Each row has a name. Each question is about the rows just above it. Places in a row count from 1.

(136): [41 41 42 41]
(24): [105 121 120 112]
(23): [123 128 137 122]
(122): [125 122 121 121]
Places of [122] in row (122):	2
At which places does (136) hold [41]?	1 2 4
Places of [121] in row (122):	3 4
At which places does (136) hold [42]?	3
At which places does (24) hold [120]?	3
At which places does (23) hold [137]?	3
At which places does (24) hold [105]?	1

(100): [ 93 120 128  40 116 154 126 112 163  40 126 126 163]
(73): [137 165 105 127 140 167 137 146 162 104  90 150 150]
(59): [162 131 123  44 131 141  93 131 141 143 141 131 131]
Places of [167] in row (73):	6
At which places does (59) hold [131]?	2 5 8 12 13
Places of [163] in row (100):	9 13
Places of [141] in row (59):	6 9 11
At which places does (100) hold [40]?	4 10
At which places does (73) hold [150]?	12 13
Every place of [137] in (73):	1 7

(107): [183 160 119 169  61  61]
(162): [146 120 115 134 117 123]
(198): [203  50 203 147 103 147]
(165): [121 116 116  92 157 166]
(185): [129 132 136 115 135 112]
(170): [130 114 127 132 129 128]
(119): [162  77  94  73 161 146]
(14): [103 121 146 140 137 136]
(169): [100 157 146 129 133 140]
(188): [118 133 134 127 132 134]
(146): [192 183  82 124  73 158]
(62): [150 117 117 160  99 148]
At which places does (165) hold [157]?	5
Every place of [147] in (198):	4 6
At which places does (107) hold [61]?	5 6

(105): [ 58  92 148  66 147 183 149 117 189 116 117 145 178  79 146 107 192 155
  81 149  90 181 113 125 163 136 152 114 102  90  36  67 118 160  85 111
 131 135  57 118  61 111 110  99 187  67 104 142 150]
(4): [181 112 151 127 202 135  63 124  75 135  96 134  35 144 144 135 105 125
 177 124 186 159 144 147 124 192 182 119 159 162 138 121 153 124 171 155
 134 127 124  91  81 135 126 203 141 149 108 124  94]
(29): [134 121  73 141 152 183  73 150 134 133 114 134 201 103 179 110 131 120
 123  78 200  83 193 163  57 130 145 117 209 102 146 122  99  56 130  31
 115 132 176 192 133 146  63 105 201 134  42 133  95]
At which places does (4) hold [124]?	8 20 25 34 39 48
Every place of [135] in (4):	6 10 16 42
At which places does (29) hold [73]?	3 7
Every place of [36] in (105):	31
Places of [133] in row (29):	10 41 48
At which places does (29) hold [146]?	31 42

(134): [127 132 102 138 126 127 147 119  95  88]
(159): [127 118 130 140 119 128 140 142 125 124]
(22): [126 106 138 118 120 127 153 118 127 153]
(192): [127 130 180 117 175 130 139 126 175 130]
(147): [131 170  86 196 162 127 102  59  98 108]
(189): [127 109 118 118 118 127 130 118 109 118]
(156): [123 118 135 123 129 127 130  76 111 115]
(178): [126 108 138 131 122 127 126 115 119 154]
(164): [126 113 139 115 118 128 130 119 128 138]
(21): [128 115 123 111 112 128 152 165 121 115]
(32): [125 145 155 136 152 127  94  45 142 128]
Every place of [119] in (159):	5
At which places does (189) hold [118]?	3 4 5 8 10
Places of [123] in row (156):	1 4
Places of [130] in row (192):	2 6 10
At which places does (22) hold [127]?	6 9

(57): [151 135 156 129 136 160 136 133 107 127 129 131 158 101 153 138  73 110
 131 105 115 135 131]
(18): [166 112 173  86 133 151  80 105 102 121 152 136 134 119 158 132  98 127
 141 116 108 133 147]
(37): [158 126 179 106 130 150  81 110  98 116 138 140 133 118 161 120  86 104
 127 126 109 133 141]
(219): [131 106 147 115 162 110  99 103 123 135 176 145 159 120 154 166 103 134
 146  85 118  98 174]
(104): [154 134 146 126 149 111  87 119  92 129 175 130 142  98 162 151  92 131
 120 103 117 101 160]
(88): [141 129 166 123 144 160  94 137  71 117 186 139 164 110 139 145  96 125
 154 125 106 101 121]
(95): [112  85 133 114 138  97 125 104  97 151 172 116 185 102 169 138  97  86
 176  86 122 115 156]
(111): [152 130 172 104 127 113  54 104  88 117 143 124 132 104 193 138  86 126
 140 121 115 102 134]
(124): [138 122 148 122 134 120  59 103  82 134 178 134 136 104 177 176  97 114
 146  90 124 111 152]
(173): [136 108 148 142 112 126  69  79  73 137 172 127 126 102 168 143 101 132
 184  95 154  81 168]
(218): [152 123 178 133 131 175 111 126  86  77 169 164 151 121 130  82  86 118
 138 131 114 129 140]
(77): [156 144 169 103 141 155  86 127  68  98 154 112 157  97 158 109  86 139
 158 120  89 129 158]
At which places does (95) hold [97]?	6 9 17
Every place of [86] in (218):	9 17
At which places does (95) hold [86]?	18 20
At which places does (218) hold [123]?	2

(115): [164 144 127 150  69  88 151 128 145 157 137 160 133 135 127 103 119 119
 143 145  92 115 153 166 167 106 152 135 198 126 118  81 143 103  93 135
 114 110 150  40 139 142 159  57 165  98 103  78]
(63): [166 149 109 151  59  96 151 125 144 158 158 151 138 129 122  98 120 115
 151 140 106 118 142 150 153 128 155 160 210 111 112  68 140  82  79 137
 119 106 152  36 124 150 154  69 156 111 104  81]
(202): [166 151 130 151  77  92 156 133 147 160 151 156 141 122 113 100 113 123
 152 141  98 117 151 158 169 110 147 140 187 129 124  82 154 102  79 142
 116 101 151  54 126 144 165  57 155 108  98  71]
(144): [166 149 109 151  59  96 151 136 144 158 158 151 138 129 122 101 120 115
 151 140 106 118 142 150 153 128 155 160 210 111 112  68 140 102  79 137
 119 106 152  36 124 145 154  69 150 111 104  81]
(152): [161 145 129 151  90  97 160 141 143 164 167 144 152 158  88 103 100 129
 158 133 108 121 144 152 173 110 132 165 162 131 139  89 181 105  60 152
 151  91 158  82 114 152 143  57 136 158  97  63]
(98): [161 148 125 149  86  97 159 137 144 165 168 144 151  94  92 103 102 127
 158 134 109 122 143 150 169 115 134 167 171 127 135  85 174 100  61 149
 116  93 157  75 115 153 142  59 138 132  98  65]
(142): [170 131 126 147  68  90  98 132 140 153 133 157 135 129 128  99 128 129
 141 133 108 121 156 184 167 106 145 134 195 124 113  81 158 102  98 135
  98 100 154  41 153  98 164  60 169 116 104  75]
(117): [170 131 126 147  68  90 157 132 140 153 133 157 138 129 133  99 128 129
 141 133  84 105 156 184 167 129 129 134 195 129 113  81 158  90  98 135
 113 100 154  41  90 139 184  60 169 116 104  71]
(99): [162 146 130 151  89  97 161 141 143 164 165 146 152  92  90 103 101 128
 158 133 107 121 145 153 174 110 134 162 164 131 138  89 179 105  61 151
 116  91 158  80 115 150 145  57 137 133  96  63]
(5): [175 127 125 148  71  94 160 138 137 152 135 155 139 123 134  97 131 134
 143 124  83 101 156 188 167 105 141 135 189 124 113  81 167 102  95 137
 116  93 156  46 143 138 158  63 166 126 103  67]
(92): [165 149 129 151  73  90 153 131 146 159 146 158 138 129 119 101 115 120
 148 144  96 116 152 160 168 108 150 137 193 128 121  81 147 102  84 139
 115 105 150  46 131 143 169  56 159 102 100  75]
Places of [98] in row (142):	7 35 37 42
Every place of [129] in (117):	14 18 26 27 30
Places of [153] in row (142):	10 41
Places of [158] in row (152):	14 19 39 46
Places of [139] in row (117):	42

(81): [100 148 134 117 111 107  98  98 111  92  98  92 111  92  82  98  93 115]
(48): [ 99 132 152 126 154 117 144 155 112 148 123 121 155 153 112 104 155 161]
(137): [155 126 147 135 126  91 125 138  78 125 122 111  94 129  52  73 135 135]
(9): [ 94 128 150 126 150 136 150 107 149 128 150 113 153 143 128 125 131 150]
(34): [178 144 161 137 117 130 119 144 151 115 132 138 104 125 152 145 139 104]
(108): [154 159 145 131 133 103 128 148  91 128 126 127 114 138  85 102 140 123]
Places of [112] in row (48):	9 15
Places of [98] in row (81):	7 8 11 16
Every place of [153] in (9):	13
Places of [150] in row (9):	3 5 7 11 18
At which places does (81) hold [92]?	10 12 14

